Each row below holds a small network's activations on one input, seen along a few directions.
Each table varies a few parts of the input and shows all the possible inputs, shuffled.
Descriptions start from the smaller parts, as in this example, which fits no table here: one of 6 places along a line, together with either a single point or one of 9 places around a ring or (one of 3 separate values, together with one of 8 places around a ring).
Shared parts are said once, and a part with two or three values counts as separate values.
In the rows, zero is written as 128.

Other details of the inputs shift rows strongly along two fixed directions, in all tables alike. That doesn't count.

Rows:
r1: [149 124  79 138 147 118 173 146 129 165 123 176]
r2: [161 139 212 159 146 182  60 124 173  72 202  97]
r3: [ 79 172  66  76  65  86 182  71  74 140  35 105]
r4: [107 149  51  81 111  89 184 101  95 152  53 139]
r5: [237  96  91 187 193 181  88 184 175 153 233 231]
r6: [162 114  62 115 153 118 149 139 119 157 114 180]
r7: [113 116 209 148 106 191  66 110 156  18 128  34]
r8: [ 98 113 142 112 100  70 138 158  75 239 162 157]
r9: [132 133  74 109 142 110 154 119 119 145  95 146]
r10: [ 46 134 185  92  99  87 148 100 104  78  56  37]
r11: [138 104 196 156 121 187  64 129 162  38 149  61]
r12: [156 119  86 159 166 124 155 156 143 176 142 183]
r13: [111 144 211 139 126 147  96 113 146  70 153  69]
r14: [132 122 213 114 136 145  60 118 156  70 151  71]
r15: [144 138 126 183 105 143 105 174 129 225 216 232]
r16: [ 45 110 205  85 109  95 118 104 116  60  55  16]
r17: [ 77 155  78  97 108  78 208 104  94 155  40 115]
r18: [133  97 235 134 160 153  47 146 167  75 188  78]
r19: [ 75 165  83 102 100  81 207 102  97 154  54 117]
r20: [220  92  85 160 179 165 106 176 156 147 212 221]
r21: [150 136  82 152 155 128 163 145 134 178 141 184]
r22: [165 113  98 137 122 144 125 133 124 131 152 161]
r23: [113 158  76 111  94 120 150  92  99 145  90 133]
Description of these inputs: either one of 2 separate values or one of 6 places around a ring or (one of 3 separate values, together with one of 5 places along a line).
Q: Change only the place on the line of 5 in r21. List by row number the other rows that result.
A: r1, r12, r17, r19

Rows:
r24: [ 62 143 206  85  81 116  96  87 114  65  81  22]
r25: [166 136 104 133 153 160 115 108 152  87 127 125]
r26: [183 131  92 157 148 170 127 130 153 108 154 164]
r27: [159 132  92 153 138 163 134 131 147 110 135 151]
r28: [138 121 145 163 158 146 121 154 149 158 176 142]
r29: [141 133  99 151 134 162 128 130 145 115 127 138]
r30: [150 115 153 147 155 134 126 152 145 119 170 141]
r31: [103 144 154 140  95 127 124 127 116 140 144 120]
r32: [ 71 119 199  80 123 106 116  99 124  49  66  14]
r33: [131  91  42  55 117  49 177 133  62 196  65 165]
r34: [129 115 150 145 149 130 135 152 141 129 154 129]
r35: [ 93 129  57  66 117  38 179 123  87 205  31 181]
r36: [132 139 147 172 116 153 105 140 132 168 191 154]
r37: [134 144 153 144 108 137 110 127 125 144 172 145]
Q: Describe the family of inputs behind these rows.
A: either one of 2 separate values or (one of 3 separate values, together with one of 4 places along a line)
Q: Change only the choice among 3 separate values in r25. List by row number the other rows that result.
A: r24, r32
Q: Which other rows belong to the same alternative as r33? List them by row number.
A: r35
